These are the activations of a small neural network, seen along a few directions. Each row is one input.
In each table, some parts of the input vary, and every possible input appears once, in random order.
Descriptions start from the smaller parts, as in this example, which fits no table here: ring(8) and (point or ring(9) or (values(3) and line(4))).
Shared parts are said once, and a part with two or three values counts as separate values.
In the rows, 128 means zero.

Other details of the inputs shift rows strongly along two fixed directions, in all tables alike. That doesn't count.

A family of inputs:
x1: [131 140 140 131 112 131 127 127  99 132 121 119 129]
x2: [110 113 127 144 137 130 118 123 130 143 128 105 117]
x3: [127 125 144 123 133 124 133 123  99 131 128 117 126]
x4: [170  68 117 140 119 120 224 159 149 158 101 173 183]
x5: [150 103 111 147 124 121 104 155 141 116 117 128 113]
x6: [126 115  99 142 143 129 111 139 155 119 123 148 107]
x7: [144 125 128 126 124 129 122 144 139 119 128 141 131]
x8: [119 136 113 137 131 130 115 128 150 122 131 143 113]
x9: [158 128 143 123 110 130 177 133 106 132 119 150 148]
x10: [156  86  88 155 131 113  80 177 177  96 118 141 102]
x11: [110 158 158 125 113 131 108 105  92 133 138  95 118]
x12: [144 134 132 116 130 125 184 117 121 141 121 158 153]
x13: [146 130 127 108 132 136 185 116 124 137 121 150 153]
x14: [ 99 151 130 125 135 143 116 114 127 134 144 124 119]
x15: [140 116 136 124 122 125 137 136 126 126 131 131 144]
x16: [124 108 122 138 132 122 133 137 153 137 132 124 145]
x17: [104 148 115 129 140 122  89 120 136 123 131 123 112]
x18: [143 108 114 136 135 120 106 152 144 110 121 140 111]
x19: [133 127 143 129 125 129 132 124  98 134 124 115 125]
x20: [124 125 135 120 125 130 108 126 129 117 135 108 120]
x21: [123 137 121 124 147 127 130 116 121 131 125 133 121]
x22: [127 123 138 123 140 122 124 132 114 124 128 127 120]
x23: [128 144 141 128 116 134 127 127 100 126 122 126 127]
x24: [150  84  91 157 120 103  74 180 185 106 120 134 115]
x25: [115 143 147 121 128 121 115 122 115 123 138 118 121]
x26: [132 145 143 126 115 141 126 123 107 122 131 124 130]
x27: [123 136 146 110 128 134 132 120 115 121 134 118 128]
x28: [141 113 130 130 122 113 129 143 137 124 129 132 134]
x29: [140 126  99 129 136 107 110 129 161 113 122 143 127]
x30: [111 174 181  98 128 146 155  93  63 147 143 111 142]
x31: [131 138 138 125 122 125 122 130 123 119 130 132 122]
x32: [155 133 121 103 133 129 181 110 122 132 116 148 157]
x33: [140 131 127 115 127 148 188 118 123 138 122 156 145]
x34: [127 143 140 133 111 129 109 124 110 125 132 110 117]
x35: [151 126 142 116 120 128 178 137 104 136 114 157 152]
x36: [126 108 127 140 123 134 147 129 141 143 130 123 147]
x37: [ 90 137 132 135 128 142  87 108 133 134 144  78 106]
x38: [137 114 134 126 123 117 140 141 120 130 122 135 142]
x39: [135 137 141 122 111 142 131 120 108 125 127 111 126]
x40: [145 120 137 130 114 129 134 136 125 130 128 127 142]
x41: [117 101 110 146 135 110 115 147 161 132 125 124 133]
x42: [114 119 132 142 123 126 135 121 136 143 133 113 132]
x43: [105 125 132 134 145 122 123 119 120 144 134 101 121]
x44: [105 157 127 126 132 146 114 110 126 129 139 129 118]
x45: [ 87 148 145 132 131 125 109 103 116 140 144  91 120]
x46: [131 136 132 124 117 141 107 127 125 112 130 115 114]
x47: [104 152 143 111 131 152 154  99 107 141 136 125 126]
x48: [120 159 122 115 138 128 109 102 123 124 132 121 130]
x49: [156 126 121 112 143 120 183 114 109 137 110 156 152]
x50: [141 133 111 119 136 115 143 122 132 129 113 150 144]
x51: [111 156 128 120 137 135 112 108 126 128 137 123 126]
x52: [153  83  93 146 119 114  78 170 191  99 126 123 111]
x53: [149 125 133 132 111 135 134 137 121 127 125 129 138]
x54: [137 106 137 120 127 131 196 122 125 149 123 131 164]
x55: [118 126 117 133 132 126 134 133 149 131 134 145 121]
x56: [ 46 192 142 126 140 143  49  88 101 131 154  82  77]
x57: [133 134 135 115 123 137 123 128 125 115 130 125 121]
x58: [134 119 136 122 129 118 141 141 123 128 123 143 139]
x59: [133  98  74 153 136 116  86 167 198 108 122 160 109]
x60: [ 99 132 109 138 150 129  86 132 145 125 139 120  91]
Each input here is: line(5) and (values(2) or line(4) or ring(6)).
- Changing only the line(5) part turns x59 into x6. The same change can be made to x24. Which row results? => x19
- A walk changes only the line(4) part. It starts at x32 and steps to x13. List the rest of the walk in order. => x33, x47
- Which other rows does x4 become when the values(2) part takes its other values? List them by row number. => x41
- List by row number the other rows that have the line(5) part in common with x30. => x7, x14, x15, x16, x26, x36, x40, x44, x48, x51, x53

A family of inputs:
x61: [112 133 133 132 132 132 129 122 122 135 133 123 122]
x62: [124 130 144 131 120 129 121 129 116 130 131 112 129]
x63: [121 142 130 127 135 125 121 122 114 130 125 131 122]
x64: [153  71  66 156 132 108  94 182 223 104 120 154 122]
x65: [120 133 130 127 138 128 124 120 115 132 126 122 122]
x66: [132 140 138 126 119 129 118 126 112 121 128 122 126]
x67: [125 106 102 142 132 121 106 149 174 120 132 133 124]
x68: [127 132 138 129 118 132 122 125 115 130 129 115 124]
x69: [146 101 108 140 125 121  98 155 159 110 127 128 117]
x70: [113 131 134 131 135 125 125 124 116 137 129 121 125]
x71: [122 137 130 122 133 130 126 113 126 129 132 118 129]
x72: [123 145 129 122 130 128 123 114 125 127 132 127 130]
x73: [171 100 129 118 120 125 230 133 126 151 109 170 181]
x74: [144 105 112 137 124 115  97 158 159 106 126 130 118]
x75: [116 142 130 119 131 135 126 118 128 127 133 127 126]
x76: [119 135 129 127 135 135 127 117 120 130 130 124 119]
x77: [117 139 132 124 134 132 127 120 121 128 131 129 118]
x78: [119 147 127 122 129 136 124 116 127 128 132 132 128]
x79: [116 134 129 130 134 126 125 120 116 136 125 122 123]
x80: [120 144 129 128 132 133 125 119 120 129 129 133 119]
x81: [114 135 134 127 130 127 127 117 128 134 136 117 132]
x82: [118 137 132 124 137 125 123 123 115 130 127 127 121]
x83: [129 135 140 122 122 131 121 127 114 123 132 120 122]
x84: [181  94 139 122 110 126 225 145 114 146 104 166 178]
x85: [115 136 128 131 130 133 128 118 122 134 129 123 120]
x86: [143 108 132 134 119 125 139 145 133 130 126 133 137]
x87: [131 140 137 125 119 132 119 126 113 123 130 124 124]
x88: [118 138 127 122 133 138 127 115 127 130 132 121 127]
x89: [131 132 139 126 123 132 120 125 114 124 129 113 125]
x90: [120 140 132 119 132 127 125 116 126 127 133 123 128]
- Changing only one part turns x83 into x86. The same change can be made to x82. Which row results? => x70
- Describe the family of inputs behind these rows. => line(5) and (values(2) or line(4))
- Which other rows does x83 become when the values(2) part takes its other values? List them by row number. => x74

A family of inputs:
x91: [144 104 125 151 105 107  37 178 151  88 132 101  94]
x92: [125 149 155 110 140 154 233 100  67 169 115 169 154]
x93: [252  32  88 147  96  98 171 222 191  90  91 203 161]
x94: [163  88 153 141  97 124 148 155 112 131 123 106 141]
x95: [109 132  77 151 151 121  48 143 178 101 128 142  75]
x96: [ 79 145 101 146 135 131  39 130 177 109 152 108  80]
x97: [ 96 166 151 110 149 125 152  88  82 150 131 126 130]
x98: [ 99 168 149 110 131 162 163  93  91 148 138 133 129]
x99: [123 109  89 138 160 110  92 147 168 112 124 148 107]
x100: [138 145 185 119  96 135 137 120  52 138 126  90 143]
x101: [141 122 141 113 144 120 225 110  92 166 109 159 178]
x102: [184  23  69 154 148  87 192 191 211 135  96 189 165]
x103: [111 145 125 117 140 118 114 112 139 125 137 125 128]
x104: [165 108 153 133  96 120 138 157 112 118 124 128 137]
x105: [110 123  85 135 152 115  40 141 191  95 139 120  94]
x106: [201  36  65 141 135  90 186 192 225 123 100 198 185]
x107: [ 92 122  88 159 149 115  50 149 184 112 137 131  79]
x108: [ 60 206 160 108 129 151  88  65  96 132 161  79 107]
x109: [ 62 206 157 104 135 163  86  64  90 129 159  80 103]
x110: [ 97 125 125 138 130 143 131 116 141 146 139 110 121]
x111: [ 79 131 102 146 136 129  38 119 186 112 154  75  92]
x112: [159 139 132 100 146 123 225 106  88 148 103 183 164]
x113: [164 135 148 122 101 126  99 144  94  99 118 118 117]
x114: [160 140 133 104 121 150 238 111 104 150 112 187 167]
x115: [161  87 124 152 101 111  85 175 150 107 125 112 125]
x116: [ 50 192 153 130 145 148  87  74  77 154 146  82  96]
x117: [ 59 200 157 112 130 153  85  63  95 139 158  67 116]
x118: [143 122 141 116 120 146 239 115 107 169 118 164 182]
x119: [127 157 113 113 129 138 120 107 145 113 134 136 126]
x120: [122  93  95 140 143 108  96 141 188 121 132 115 124]
x121: [159 120 196 115  92 140 208 122  41 156 117 102 166]
x122: [147 104 122 147 111 118  37 177 145  85 129 104  91]
x123: [145 121  80 125 145 109  85 140 185  97 124 150 116]
x124: [167 137 191 105  96 148 207 122  42 143 119 132 161]
x125: [ 83 148 153 130 141 145 163  91  85 168 131 108 124]
- Changing only one part turns x107 into x95. The same change can be made to x104. Which row results? => x93
- Describe the family of inputs behind these rows. => line(5) and (values(2) or ring(5))
- List by row number the other rows that have the line(5) part in common with x122. => x92, x98, x99, x105, x109, x124
- Which other rows does x123 become when the line(5) part takes its other values? List them by row number. => x103, x105, x106, x120
